Each row below holds a small network's activations on one input, seen along a few directions.
In each table, some parts of the input vary, and every possible input appears once, in random order.
A made-up example of a description, with smaller parts first: one of 3 separate values, together with either a single point or one of 9 places along a line or (one of 4 places along a line, together with one of 5 places around a ring).
Shared parts are said once, and a part with two or three values counts as separate values.

Other details of the inputs shift rows strongly along two fixed directions, in all tables alike. That doesn't count.

A family of inputs:
r1: -9,-24,-47,-1,43,43,16,-10,-54,14,-42,-42,0,-55
r2: -28,11,-67,-9,35,2,12,12,-74,27,-27,-20,17,-23
r3: -11,21,-20,1,-20,13,-2,-11,25,-85,19,18,-7,52
r4: -3,-1,45,-35,11,0,-13,26,-7,98,-10,0,27,-53
r5: 12,-15,-48,6,24,-13,18,-3,-52,-12,-51,-22,13,-16
r6: -16,10,98,5,-54,-6,-3,-33,7,21,82,35,-18,43
r7: 18,8,-40,11,-2,-17,-3,16,44,-37,7,10,0,40
r8: 19,24,36,-18,-20,3,-8,28,-45,97,-21,-10,17,-25
r9: -24,-29,2,38,-10,-12,13,-42,53,-64,62,-6,-36,19
r10: -2,-6,-61,-11,47,-7,-19,16,-36,32,-31,-43,16,-55
r11: -19,-11,-17,10,1,26,2,-4,15,-49,-8,-18,-3,-7
r12: 0,12,80,-2,-25,-11,-4,14,6,32,-17,31,3,24
r13: 13,0,-24,-4,0,3,-30,-5,46,-64,7,-12,-4,9
r14: 46,7,-37,-1,-8,14,-2,-11,7,-31,-10,-2,-12,17
r15: -38,-9,48,-13,10,27,3,22,-33,93,-25,-16,15,-41
r16: -31,-6,-36,16,18,13,-1,10,3,-30,-16,-18,-6,-23
r17: 33,10,-38,5,-21,-2,-4,-1,30,-55,3,-2,-1,32
r18: -29,2,-53,-12,30,-6,26,14,-23,9,-6,13,20,-7
r19: 8,-20,64,-11,-4,-18,-12,-19,-19,80,48,-23,-6,-33
r20: 2,-4,-9,14,2,-32,17,7,38,-46,-12,36,1,20
r21: -37,-26,-52,2,39,4,25,13,2,7,-22,-12,11,-43
r22: 29,-8,-30,10,15,4,12,-17,-26,-40,-40,-1,-10,3
r23: 21,7,-31,9,-15,-23,6,19,71,-54,22,35,0,34
r24: 29,-23,-31,28,-4,-37,13,-25,4,-11,54,-10,-13,15
r25: -26,36,85,-16,-42,16,-14,14,25,16,28,47,-1,54
r26: -5,-16,-56,-12,57,-9,-13,17,-19,37,-24,-34,24,-38
r27: 0,28,64,-31,-25,45,-2,-9,-44,47,-4,15,-3,7
r28: 14,-5,108,23,-42,-31,7,-33,0,30,42,24,-15,21
r29: 27,0,-23,-6,7,18,-29,-16,43,-66,3,-6,-19,8
r30: 7,29,92,4,-48,-8,-15,12,11,7,-12,34,-10,23
Each input here is: one of 5 separate values, together with either a single point or one of 5 places along a line.
- The inputs of r1 and r27 match in every part but the choice among 5 separate values. If r21 is changed in the same way as r1 into r27, which row does it become? => r18
- Change only the choice among 5 separate values in r28. List by row number the other rows that result. => r6, r9, r19, r24
- List by row number the other rows that have the choice among 5 separate values in common with r8. => r7, r14, r17, r23, r24

A family of inputs:
r31: 22,-26,-51,20,18,-14,17,-19,-2,-45,-10,-15,-12,-12
r32: -22,-16,-53,36,7,-18,22,-16,50,-97,24,11,-16,39
r33: 12,-16,18,4,6,-6,6,-16,-21,9,-11,-6,-6,-8
r34: -25,10,41,-32,8,26,-7,23,-41,96,-13,-7,15,-44
r35: -27,18,68,-26,-27,30,-7,19,17,39,16,23,7,4
r36: 23,24,23,-1,-31,-22,-12,18,56,-39,-1,46,1,44
r37: -29,-12,3,-3,6,1,15,-11,-8,25,28,-3,4,-9
r38: 1,1,43,-33,1,31,-13,19,-27,97,-16,-22,17,-58
r39: 0,6,89,-3,-37,-2,-4,-10,-11,27,6,15,-6,2
r40: 26,21,-15,-18,-8,-12,-6,18,-14,28,-9,6,14,15
r41: -10,8,4,-6,0,17,13,12,-18,7,-31,18,14,0
r42: -1,-11,-77,10,35,-8,21,-20,-60,-2,-4,-27,-2,-11
r43: 12,2,30,22,-25,-40,-2,5,60,-25,37,30,-8,39
r44: -16,1,36,10,-24,-5,-18,-17,52,-42,54,11,-16,21
r45: 21,7,33,10,-31,4,-16,-27,30,-46,38,13,-24,46
r46: 1,23,38,3,-31,7,-17,4,43,-60,-6,29,-8,31
r47: 1,-7,-85,-8,36,-27,-1,21,15,-9,-2,-8,17,-8
r48: -3,-1,10,-6,11,12,-10,12,5,13,-29,-10,6,-12
r49: 7,-8,32,11,-26,3,-17,-18,65,-36,53,9,-22,12
r50: 24,16,34,0,-33,14,-13,0,58,-54,-9,25,-14,23
r51: -12,-22,-63,17,28,-15,37,-17,-27,-33,-12,-5,1,1
r52: -25,-24,-86,16,47,-16,15,-17,-6,-33,20,-22,-7,-16
r53: -5,17,-7,-15,-8,26,8,8,-28,12,-12,6,8,12
r54: 5,-18,-71,3,40,5,8,12,-11,-4,-44,-35,10,-41
r55: 2,-6,40,-17,5,-23,3,10,-36,120,20,-8,24,-37
r56: 23,-5,5,6,1,-39,16,4,-15,26,1,11,9,1
r57: 5,2,5,2,-9,0,-2,-19,-37,11,13,-14,-2,1
r58: 24,-3,-94,1,25,12,1,-4,-11,-44,-25,-29,-1,-7
r59: 28,-10,-96,16,31,-42,20,-8,-22,-26,13,-16,4,14
r60: -15,-13,15,11,2,-11,3,-6,-12,13,2,-15,-1,-15
r61: 11,4,11,-10,7,12,-6,4,-10,5,-37,0,6,-8
r62: -24,2,3,-2,3,16,9,21,-4,15,-22,8,13,-4
r63: 12,-9,40,22,-30,-3,-8,-11,61,-41,28,11,-24,18
r64: -6,-35,-19,0,45,-6,15,-4,-71,79,-32,-46,14,-57
r65: 3,19,-1,-14,-8,18,-13,5,-27,6,-15,-9,6,1
r66: -14,20,80,-11,-31,17,-20,20,14,30,-11,12,5,-3
r67: -6,14,75,-26,-19,27,-29,12,25,38,10,7,1,-5
r68: -1,6,-94,3,32,8,7,1,-26,-45,-21,-14,-2,6
r69: -3,17,72,-9,-43,16,8,-15,-21,40,28,19,-5,26
r70: -20,-26,-80,28,43,-22,22,-11,-11,-38,-5,-20,-8,-10
r71: -3,-7,37,8,-16,0,-20,-21,59,-37,52,10,-20,24
r72: -23,-7,-30,-10,43,11,13,25,-68,75,-54,-27,22,-56
r73: -3,13,-39,18,3,0,-1,1,44,-100,-11,28,-14,36
r74: 14,14,41,-34,-5,31,-15,8,-61,87,-31,-18,14,-23
r75: 5,-7,-78,6,31,-33,4,26,10,-14,-26,-4,18,-3
r76: 29,-4,0,7,-16,7,-2,-22,-6,-9,19,-10,-14,4
r77: -18,20,74,-24,-26,23,-27,17,18,33,13,8,5,-9
r78: -2,7,41,17,-28,-9,4,-17,33,-50,22,34,-25,37
- The inputs of r42 and r68 match in every part but one. If r45 is changed in the same way as r42 into r68, which row does it become? => r74
- The inputs of r39 and r46 match in every part but one. If r52 is changed in the same way as r39 into r46, which row does it become? => r34
- Describe the family of inputs behind these rows. => one of 2 separate values, together with one of 4 places along a line, together with either a single point or one of 5 places along a line
- Change only the place on the line of 5 in r37. List by row number the other rows that result. => r44, r49, r52, r71
- List by row number the other rows that have the choice among 2 separate values and the place on the line of 4 in common with r33. => r31, r39, r51, r56, r78
- List by row number the other rows that have the choice among 2 separate values and the place on the line of 4 in common with r34. => r35, r38, r47, r67, r77
- Change only the choice among 2 separate values in r62. List by row number the other rows that result. => r32
- Start at r63 and move only the place on the line of 5, one step at a time. The first step leads to r64. Which rows follow, in order? => r60, r70, r32

A family of inputs:
r79: -13,-3,18,7,-8,0,-13,-2,49,-33,23,5,-10,7
r80: -13,-13,-26,1,23,-1,1,-6,-2,-13,-1,-12,1,-12
r81: 1,-13,-31,11,12,-11,15,-10,-11,-6,2,-8,-2,0
r82: 14,10,67,-12,-31,-7,-9,3,-3,52,13,15,4,5
r83: -9,-22,-7,-8,33,-2,19,-4,-98,107,-24,-41,19,-59
r84: 1,-1,36,6,-19,-4,-5,-16,7,6,37,2,-11,10
r85: 6,25,69,-16,-38,24,-9,8,-16,35,-12,16,3,7
r86: -1,15,8,-3,-11,2,-12,10,39,-32,7,21,-3,26
r87: 4,17,10,4,-18,-6,-5,5,28,-34,8,23,-5,30
r88: 22,4,-15,11,-11,-8,-5,-15,37,-69,9,16,-16,33
r89: -9,5,70,-12,-22,14,-10,12,17,49,8,9,3,-14
r90: 11,-1,-30,6,9,-1,7,-4,-20,-16,-21,-6,1,4
r91: 0,8,-21,1,0,12,-11,9,34,-47,-10,2,-7,10
r92: -8,-13,-62,8,30,-2,9,-3,12,-40,-4,-7,0,-2
r93: -1,5,14,8,-18,-1,2,-5,30,-35,17,20,-11,23
r94: -10,-4,31,-10,3,5,5,-2,-49,65,-7,-11,7,-30
r95: -4,-13,-103,-8,56,10,15,8,-58,3,-53,-39,18,-37
r96: -5,16,66,-16,-24,9,-18,23,14,50,0,14,9,-7
r97: 6,-19,-62,16,20,-16,15,-13,1,-36,17,-14,-6,3
r98: 8,-5,-32,6,14,-19,10,2,-12,-7,-9,-3,5,4
- Describe the family of inputs behind these rows. => one of 4 places along a line, together with one of 5 places along a line
- The inputs of r86 and r92 match in every part but the place on the line of 4. If r96 is changed in the same way as r86 into r92, which row does it become? => r89
- Change only the place on the line of 4 in r94. List by row number the other rows that result. => r85, r87, r93
- Change only the place on the line of 4 in r81. List by row number the other rows that result. => r83, r90, r98
